These are the activations of a small neural network, seen along a few directions. Each row is one input.
Each table varies a few parts of the input and shows all the possible inputs, shuffled.
Descriptions start from the smaller parts, as in this example, which fits no table here: one of 3 separate values, together with either a single point or one of 9 places around a ring or (one of 5 places around a ring, together with one of 6 places along a line).
Shared parts are said once, and a part with two or three values counts as separate values.
In the rows, 128 means zero.

Other details of the inputs vary at random and push rows far along two fixed directions, the same in every table; ignore that.

Table:
r1: [141 129 165 141 141 142 134 105 155 112 100 142 143]
r2: [140 119 158 140 142 139 139 112 137 113 118 157 144]
r3: [149 149 194 164 171 136 124 105 152  85  87 167 145]
r4: [121 120 171 136 149 151 137 106 129 102 116 161 127]
r5: [123 151 109 127 128 110 110 144 113 136 134 110 113]
r6: [132  78 128 117 107 146 161 107 155 143 131 136 158]
r7: [135  87 127 112 100 152 165 102 149 152 127 135 147]
r8: [134 145 112 134 126 116 118 149 115 131 129 122 111]
r9: [118 100 149 118 124 155 153 108 125 120 128 155 128]
r10: [144 173 221 163 193 135 117  99 137  67  80 189 146]
r11: [133 148 105 132 123 113 116 153 108 134 135 117 106]
r12: [142  82 115 120  94 151 167 111 138 153 136 135 138]
r13: [127 137  97 127 118 112 118 150 106 142 145 113 111]
r14: [124 155 115 128 130 109 112 143 110 131 129 117 112]
r15: [124 153 113 127 128 110 110 142 120 131 126 108 115]
r16: [139 131 163 134 136 140 143 105 140 117 102 153 138]
r17: [120 142 100 118 122 112 110 150 121 143 142 103 120]
r18: [136  84 123 116 100 150 161 104 160 149 127 124 151]
r19: [125 141 100 122 116 108 117 147 123 140 131 104 116]
r20: [127 139  96 128 123 112 110 158 116 138 144 107 115]
r21: [129  78 111 107  94 145 162 111 154 155 137 120 152]
r22: [102 136 112 120 137 121 105 150 104 121 152 117 107]
r23: [129  80 107 100  90 151 168 113 135 161 148 130 145]
r24: [126 151 105 124 124 118 113 149 113 138 140 109 112]
r25: [139  81 123 118 101 153 165 110 142 147 138 139 146]
r26: [149 150 194 158 163 136 136 100 129  89  90 180 135]
r27: [147 171 218 163 180 136 125  94 144  72  67 180 140]
r28: [150 165 218 172 192 135 117 103 145  66  77 187 146]
r29: [134 143 103 134 124 119 113 151 118 137 140 109 111]
r30: [118 156 117 126 141 105  99 149 118 126 134 113 122]
r31: [121 131  92 127 123 104 108 156 120 138 147 102 122]
r32: [118 157 118 132 144 101  95 151 122 120 129 109 122]
r33: [147 165 223 171 195 132 118  97 135  64  82 193 147]
r34: [109  69 118  99 100 159 166 102 122 148 153 132 134]
r35: [127 154 120 131 131 111 111 144 122 124 119 115 115]
r36: [131 139  99 135 123 114 109 151 127 137 136 100 115]
r37: [130 158 112 139 136 110  98 153 130 125 126 102 113]
r38: [108  67 133 101 110 162 165  95 127 137 150 142 144]
r39: [132 159 107 140 134 108 102 159 113 129 131 111 105]
r40: [101 138 112 116 132 120 113 141  91 125 149 116 102]
r41: [126 172 126 140 148 107  94 145 116 119 125 112 112]
r42: [136  91 126 111  98 153 170 104 137 149 131 142 142]
r43: [129 135  91 130 115 111 114 154 122 143 139 101 112]
r44: [100 156 129 131 159 110  88 153  99 103 143 127 106]
r45: [129 153 107 133 127 108 109 153 122 131 126 109 111]
r46: [129 139  95 130 116 109 116 153 116 139 135 106 110]
r47: [141 128 160 139 137 136 139 106 152 115 100 144 143]
r48: [128 152 108 134 131 111 107 151 109 131 140 112 111]
r49: [ 97 154 132 126 161 112  91 141  94 103 146 125 110]
r50: [136  91 130 115 106 153 159 103 153 148 127 132 148]
r51: [112  77 135 107 113 163 161  96 129 136 145 137 138]
r52: [125 144 108 129 129 111 111 150 107 132 144 117 116]
r53: [121  74 110 102  94 142 162 109 142 155 143 125 155]
r54: [117 141 103 123 129 102 105 151 125 133 138 103 126]
r55: [137  82 128 119 105 150 161 107 158 143 128 133 153]
r56: [128 144  97 129 121 110 109 154 126 139 134  99 113]
r57: [132  85 130 114 105 150 160 105 155 143 126 131 153]
r58: [135  80 125 113  96 151 167 102 155 150 125 129 149]
r59: [120 149 113 124 130 110 108 144 121 130 132 108 122]
r60: [124  75 121 106 101 146 164 101 140 152 142 136 157]
r61: [136  92 126 109  96 152 173 105 132 149 130 146 140]
r62: [125 165 121 135 140 109  98 145 122 122 123 106 114]
r63: [108 156 128 132 151 121  96 149 108 110 138 120 102]
r64: [147 125 157 146 138 145 139 112 146 115 109 149 138]
r65: [119 150 109 124 131 110 107 146 114 134 139 109 119]
Description of these inputs: one of 5 places along a line, together with either one of 2 separate values or one of 11 places around a ring.
- The inputs of r39 and r20 match in every part but the place on the line of 5. If r7 is changed in the same way as r39 into r20, which row does it become? => r17
- Which other rows agree with r33 in the place on the line of 5? List them by row number. => r2, r6, r10, r28, r30, r31, r32, r44, r49, r53, r54, r60
- Change only the place on the ring of 11 in r50. List by row number the other rows that result. => r1, r18, r24, r29, r36, r37, r41, r48, r62, r64
- Change only the choice among 2 separate values in r40. List by row number the other rows that result. => r9
- Change only the place on the ring of 11 in r45. List by row number the other rows that result. => r8, r11, r14, r16, r19, r26, r27, r35, r46, r61
- Change only the choice among 2 separate values in r63. List by row number the other rows that result. => r51

Table:
r66: [166  65 200 137 121 184 204  54 168 120  87 201 178]
r67: [145 211 183 179 193 108  77 144 129  69  81 143 108]
r68: [131 163 143 137 146 111 111 128 133 116 111 128 131]
r69: [137 217 189 168 196  93  78 139 118  68  83 156 123]
r70: [126  66 113 109  94 145 165 107 163 150 133 119 154]
r71: [127 214 179 172 210 100  62 154 111  65 103 147 109]
r72: [118 154  32 105  85  80  99 193  88 175 167  66  90]
r73: [146 169 156 148 144 121 123 122 135 113  98 139 123]
r74: [128 172 109 145 145 102  89 162  95 118 139 109  97]
r75: [131 211 187 174 205 105  65 147 125  63  96 149 115]
r76: [ 94  47 213 105 141 198 188  44 130  97 129 204 161]
r77: [130  57  82 102  75 156 173 124 134 173 162 120 132]
r78: [129  63 132 112 104 155 176  94 144 146 141 153 160]
r79: [162  62 213 144 126 198 201  51 185 108  87 204 176]
r80: [122 108 115 123 123 128 132 129 119 133 151 125 136]
r81: [143  18 158 109  88 192 210  59 186 146 120 163 191]
r82: [119 131  84 116 116 103 112 158 106 147 152 103 122]
r83: [120  86  51  98  72 123 147 152 109 183 175  97 114]
r84: [109 144  19 109  86  82  92 199 105 175 169  41  82]
r85: [117  86  66  95  79 126 139 135 138 180 158  82 135]
r86: [ 92 204 198 145 209 127  78 125  72  52 114 165  86]
r87: [129 106  61  95  70 126 147 143 131 185 151  80 123]
r88: [143 161 146 147 144 125 113 126 140 120  99 125 121]
r89: [107 156  44  98  99  86  92 180 108 169 165  52 106]
- What is each input in this table made of? => one of 2 separate values, together with either a single point or one of 11 places around a ring
- The inputs of r81 and r67 match in every part but the choice among 2 separate values. If r68 is changed in the same way as r81 into r67, which row does it become? => r73

Table:
r90: [ 83 117 118 103 136 128 116 132  89 122 164 125 112]
r91: [123 126  99 120 114 119 121 143 128 144 140 103 124]
r92: [128 128 108 125 119 120 124 140 124 138 136 115 123]
r93: [129 135 106 125 118 118 123 143 117 139 136 116 117]
r94: [123 132  88 118 109 114 119 150 115 150 147 100 114]
r95: [142 157 181 155 165 130 118 113 142  93  92 156 135]
r96: [136  28 102  95  63 170 203  92 155 177 149 135 161]
r97: [130 145 128 131 131 121 121 134 126 126 122 124 122]
r98: [137 136 149 143 142 130 126 123 134 113 114 142 132]
r99: [129 146 128 129 131 121 120 133 128 127 121 121 123]
r100: [138 149 163 148 155 126 118 121 138 103 106 147 135]
r101: [ 88 112 115 106 133 137 123 136  82 124 171 134 105]
r102: [128 135 123 129 130 121 118 135 134 130 127 118 131]
r103: [141 155 166 153 160 125 115 123 135  99 104 150 133]
r104: [127 135 105 122 117 117 123 142 119 140 136 113 117]
r105: [150  62 182 128 115 180 193  63 176 125 101 177 176]
r106: [139 142 168 144 151 134 127 111 145 105 100 149 138]
r107: [129 145 128 130 132 121 119 132 128 127 122 121 123]
r108: [134 143 127 135 133 122 121 134 122 126 125 127 121]
r109: [130 147 131 134 135 121 118 132 126 124 121 125 122]
r110: [125 113  96 116 107 123 130 139 131 150 145 107 131]
r111: [127 130 105 127 120 117 119 144 124 137 138 111 121]
- What is each input in this table made of? => either one of 2 separate values or (one of 4 places along a line, together with one of 5 places along a line)
